Each row below holds a small network's activations on one input, seen along a few directions.
In each table, some parts of the input vary, and every possible input appears once, in random order.
Descriptions start from the smaller parts, as in this example, which fits no table here: one of 5 places around a ring, together with either a single point or one of 9 places along a line or (one of 3 separate values, together with one of 4 places along a line).
Shared parts are said once, and a part with two or three values counts as separate values.

Other details of the inputs shift rows strongly along two fixed directions, in all tables alike. That doesn't count.

A family of inputs:
r1: [ -9 -13   5 -12  -9   6  -6  -7  -8  -4   0]
r2: [  7 -16   5 -17   4  -3 -25   6  -2  17   0]
r3: [  9 -10  -2 -21  10  -6 -20  -3   9  15  -7]
r4: [  3 -14   9 -24   2  -5 -26   7  -3   7  -4]
r5: [  6 -16  -2   5   3  11   5   5  -6  -3   3]
r6: [ -3  -9  -5  -9  -2   7   1 -15   3   4  -5]
r7: [  4  -8   2 -28   8  -8 -21  -2   8   6 -12]
r8: [ -4 -10  -6  -9  -1   5  -1 -15   4   3  -4]
r9: [  3 -12   4  -4   1  13   9  12  -1 -10   1]
r10: [ -15   59  -23   82 -100  -70  -25   34   56    8  -24]
r11: [  9 -13   0   2   0  15   7   6  -3  -3   6]
r12: [  3 -14   2   7   1  13  -1  -5  -7   0   1]
r13: [ -6 -14  -2  -4  -7  11  -6  -6 -11   5   2]
r14: [  7 -11  -9   0   9   8   9  -3   6  -5  -4]
r15: [  3 -15   3   7   1  13  -2  -5  -5  -1   2]
r16: [ 16 -16   7  -5  12   2 -23   8  -1  11  -2]
r17: [  7  -8  -1   1   5  12   5 -13   8  -2  -4]
r18: [  2 -13   1   7   1  15  -3  -4  -9   0   0]
r19: [  4  -7  -3  -8   7  11  13   4  10 -12  -7]
r20: [-22 117  26   9  73 -53  32 -23 -49  16  69]
r21: [  1  -9  -5  -6  10   7  11   3   7 -12  -9]
r22: [ -6 -15   0  -4  -7   9  -5  -7  -9   5   2]
r23: [  3 -13   4  -3   1  12   9  12  -3  -9   0]
r24: [  4  -7  -2  -7   7   9  14   3   9 -11  -8]
r25: [ 14 -10  -1 -18  20  -5 -10  17  12  -1 -14]
r26: [-11 -12   3 -11 -10   8  -8  -5 -12  -3  -3]
r27: [  6 -13   5   5  -1  15   1  -5  -4   0   3]
r28: [ -6  -6   1 -17  -6   5   1 -15   5  -4  -7]
r29: [ -5 -16   1  -5  -7   9  -5  -8  -7   5   4]
r30: [  5  -8  -2   2   5  11   4 -12   5  -2  -7]
r31: [  6 -16  -3   5   3  12   5   6  -7  -2   2]
r32: [  3  -8  -6   3   7  12   1 -12   3  -2  -8]
r33: [  6  -9 -11   1   9  10   8  -2   3  -4  -7]
r34: [-10  -6  -4 -15  -3   5  -3 -14   0  -5 -10]
r35: [  9 -14   0   3   1  13   8   6  -4  -2   4]
r36: [ -3  61 -18  91 -94 -62 -20  36  62   2 -22]
r37: [  5 -14   4   6   0  15   0  -4  -7   0   1]
r38: [ 20 -11  -5 -12  20  -3 -12  10  11   7  -9]
r39: [ -2  -8  -4 -10  -3   8   2 -15   6   4  -3]
r40: [  4  -9  -4   3   7  10   3 -13   4  -2  -7]
r41: [-10 -13   4 -12 -10   7  -6  -7 -10  -3  -2]
r42: [  8 -15  -1   4   2  13   6   6  -7  -2   2]
r43: [ -6  -5   1 -18  -6   7   1 -14   6  -5  -6]
r44: [  0 -14   1  -1   3  10   7  12  -6 -10  -3]
r45: [ -4 -14   2  -5  -8  10  -4  -7  -9   6   3]
r46: [ -7 -11   7 -13 -12   8  -3  -7  -6  -3   1]
r47: [ -1  -7  -4 -11  -4   9   2 -15   7   3  -1]
r48: [ -6  -9  -8  -8  -1   8  -2 -14   1   4  -6]
r49: [  0  -7  -7  -5  10   9  10   4   4 -12 -11]
r50: [ -6 -10   7 -14 -12  10  -4  -6  -5  -4   2]
r51: [ -12   57  -14   84 -108  -64  -27   42   49   10  -12]
r52: [  2  -8  -4  -6   8   8  13   4   6 -11 -10]
r53: [-28 111  31   1  54 -51  26 -16 -59  25  77]
r54: [10 -8 -7 -2  6 12 12 -2  9 -5 -2]
r55: [-25 117  23   1  75 -55  40  -7 -49   8  63]
r56: [  5 -15  -4   5   3  13   4   7  -9  -2   1]
r57: [  6 -12   5   4  -1  17   1  -4  -3  -1   5]
r58: [  0 -15   2  -2   4   9   7  12  -4 -10  -1]
r59: [ 17 -10   0  -9  18  -1 -19   0  11   9 -10]
r60: [ -19   62  -19   76 -102  -73  -26   34   55    0  -28]
r61: [ 19 -17   2  -8  14   0 -16  19  -1   9  -1]
r62: [  1 -13   3  -2   2  11   8  12  -5  -9  -3]
r63: [ -7  -6   0 -16  -5   4   0 -14   2  -4  -9]
r64: [10 -9 -6 -1  7 10 12 -3  8 -4 -3]
r65: [ -8 -12   6 -12 -11   8  -5  -6 -10  -3  -2]
r66: [-34 118  27  -8  61 -60  27 -24 -51  14  65]
r67: [ 8 -9 -8  0  8 10 11 -2  5 -4 -6]
r68: [  7 -10 -10   1   9   9  10  -3   4  -4  -6]
r69: [ -1 -13   0  -1   4  12   5  13  -8 -10  -4]
r70: [ 12 -15   6 -14  15  -2 -15  25   0   1  -6]
Each input here is: one of 2 separate values, together with one of 5 places along a line, together with either a single point or one of 6 places along a line.
The inputs of r10 and r22 match in every part but the choice among 2 separate values. If r20 is changed in the same way as r10 into r22, which row does it become? -> r15
The inputs of r44 and r55 match in every part but the choice among 2 separate values. If r35 is changed in the same way as r44 into r55, which row does it become? -> r64
A walk changes only the place on the line of 6. It starts at r54 and steps to r64. List the rest of the walk in order. -> r67, r14, r68, r33
Change only the place on the line of 6 in r35. List by row number the other rows that result. -> r5, r11, r31, r42, r56
Which other rows agree with r36 in the choice among 2 separate values and the place on the line of 5? List them by row number. -> r17, r20, r30, r32, r40, r59
Change only the place on the line of 5 in r62. List by row number the other rows that result. -> r37, r42, r45, r65

A family of inputs:
r71: [ 4  7 -6 14 12 -2  2  0 -3 -1  1]
r72: [ 4  6 -3 12 11 -1  8  5  1  7  5]
r73: [ -4   4  11   9  -3  -2  -4  -4 -10   0   7]
r74: [ 8  3 -5  9  7 -4  9  5  1  5 12]
r75: [  7  11   7 -14  11 -16 -15   2  11   7  -3]
r76: [  5 -93   7 -97  86  86  20 -64 -50  -7   3]
r77: [-7  5  3  2  4 -7  6  8 -7 -8 -1]
r78: [-6 11 -4 -5 -7 -3  4 -9 -6  8  3]
r79: [-1 14  2  1  6 -3  3 -8  6 -9 -2]
r80: [-4  5 11  7 -4  2  0  1 -7  6 11]
r81: [-1 12  5 -1  4 -2  9 -3 10  0  1]
r82: [ 3  8 -6 13 12  1  2  3 -1  2  2]
r83: [-6  6  1  1  4 -8  6  8 -8 -9 -2]
r84: [ 16 -49 -17   4 -47  24 -12   9  45 -13 -37]
r85: [ -4   6   9   8  -2   0  -6  -4 -11  -3   7]
r86: [-3  4  1 -3  0 -7 10 13 -4 -5  9]
r87: [ 5  5 -4 14 11 -5  5 -1 -3  1  1]
r88: [  2   8   9   4  -7   3  -1   1 -11   6  10]
r89: [ 18 -47 -15   4 -47  24 -10   8  43 -11 -43]
r90: [  1   6   4 -14  10 -18 -15  18  -3   5  -2]
r91: [ 13 -49 -14   9 -43  19 -13   3  42 -17 -46]
r92: [-4  7 -1 -3  0 -3  7 14 -5 -5  7]
r93: [-5  7  8  8 -2  4 -6 -1 -9  1  8]
r94: [ 21 -55 -25  17 -41  25 -13  17  36  -5 -34]
r95: [-1  9  1 -3  0 -3  9 13 -8 -3  2]
r96: [ -4   7  -1 -15   3 -18 -20  -4   0  15   0]
r97: [-9  9 -6 -4 -7 -3  3 -8 -3  6  8]
r98: [-7  6  3  0  3 -4  9 13 -3 -3  2]
r99: [ -3   4  10   9  -3  -2  -3  -4 -11  -1   6]
r100: [-12   7  -2   0  -3  -7   1 -14  -5   3   0]
r101: [-8  5 -4 -5 -8 -7  6 -9 -2  6 11]
r102: [-13  11  -5   0  -2  -2  -1 -11  -4   3   1]
r103: [-1 11  5  2  5 -5  6 -8  7 -6 -2]
r104: [-2 15  2  0  6  0  4 -5  7 -5 -1]
r105: [ 3  9  3 -3  1 -5 10 -3 10 -3  8]
r106: [-12   9  -5   0  -2  -5  -2 -14  -6   0   0]
r107: [10  8 -5  9  7  0  8  5 -3  7  4]
r108: [ 0  2  9  4 -7 -2  1  1 -7  3 18]
r109: [ 0  6  8  4 -7  2 -2  2 -9  3 15]
r110: [-8  9  0  1  5 -2  4 11 -6 -8  0]
r111: [ 12   5  -2  -2  18 -15 -16  10   2  15   1]
r112: [-12   8  -2  -2  -4  -4   4  -9  -1   8   4]
r113: [  5   3  13  -7   4 -12 -24   6  -5  13   6]
r114: [ -7   8   0   1   5  -5   3   8  -7 -11  -1]
r115: [ 4  5 -3 14 12 -4  5  0 -2  1  2]
Describe the family of inputs behind these rows. -> one of 5 separate values, together with either a single point or one of 8 places along a line
The inputs of r82 and r110 match in every part but the choice among 5 separate values. If r87 is changed in the same way as r82 into r110, which row does it become? -> r83
Change only the choice among 5 separate values in r77. List by row number the other rows that result. -> r73, r100, r103, r115
Change only the choice among 5 separate values in r107. List by row number the other rows that result. -> r78, r88, r89, r95

A family of inputs:
r116: [ 10 -56 -17  14 -55  34   1  20  32 -22 -33]
r117: [ 13 -33   3 -18   4   9 -23   5   2  -3 -13]
r118: [-14 -23   0 -15   4  18  11 -23 -16  -4   7]
r119: [ -7  -7 -11 -24  18  15  22 -34   4 -10 -11]
r120: [ -2  42  -3  47 -49 -64 -28  38  30  11  -3]
r121: [ 18 -46  -2 -10 -26   9 -26  17  20  -1 -31]
r122: [-16  15  20 -38  69  20  32 -49 -61   8  44]
r123: [  1 -41  -2 -12 -37  17 -25   2  20   1 -31]
r124: [ -1  27  12 -42  92  20  54 -40 -33 -10  34]
r125: [ -6  -5  15 -32  32  14  -4 -27 -23  15  15]
r126: [-17  63  -9  56 -50 -45  -2   4   8  10  12]
r127: [ -3  -5  -5 -37  25   8   0 -27  12   2 -13]
r128: [ 19 -56 -20  26 -51  37  -3   8  35 -13 -31]
r129: [ -6  73   6  45  -7 -52   3  37  -3   8  15]
r130: [ 12 -33  -7 -10   5  21   1  21   0  -6 -11]
r131: [ 12 -56 -11  19 -53  34   0  16  32 -20 -38]
r132: [-28  75   3  44 -29 -50   3   2  -9   0  19]
r133: [ 18 -21   3 -23  24  10 -13  -7  -9  11   6]
r134: [  2  59 -15  41 -38 -69 -20  27  52   5 -21]
r135: [-16  70   6  52 -17 -45  18  18   1   0  29]
r136: [ -1  -6  11 -12  36  28  23 -14 -27 -15  19]
r137: [ -5 -33   1 -20  -9  13 -17  -8   6   5  -8]
r138: [  9 -31  -1   8  -4  32  14  -7   3  -8  -5]
r139: [-33  98  19  20  11 -52  23  -9 -38  10  46]
r140: [  7  -9   7 -17  50  18   8   2 -27  -5  11]
r141: [  6  25   7 -46 104   9  38 -23 -31  -1  26]
r142: [  3 -55 -11  -1 -52  20 -37   5  33  -7 -42]
r143: [ 11 -38  -6  -2  10  18  -1  16   4  -3  -9]
r144: [ 17 -35   2 -14   4  10 -19   0   5   8 -11]
r145: [-32  86   6  27 -14 -52  16   3 -22   6  36]
r146: [ -1  47  -4  40 -53 -62 -26  44  26   9  -4]
r147: [  9  14  15 -34  92  20  25 -18 -54  12  44]
r148: [ -1 -42  -7 -17 -39  17 -24   6  20  -1 -26]
r149: [ 16 -34  -4   3  10  22  -1  10   3   1 -12]
r150: [  4 -28  -3 -16  -9  20 -19 -15   5  10  -7]
Describe the family of inputs behind these rows. -> one of 5 places around a ring, together with either a single point or one of 6 places along a line
The inputs of r129 and r139 match in every part but the place on the ring of 5. If r149 is changed in the same way as r129 into r139, which row does it become? -> r122
Change only the place on the ring of 5 in r135. List by row number the other rows that result. -> r118, r120, r137, r143
Change only the place on the ring of 5 in r126. List by row number the other rows that result. -> r128, r133, r147, r150
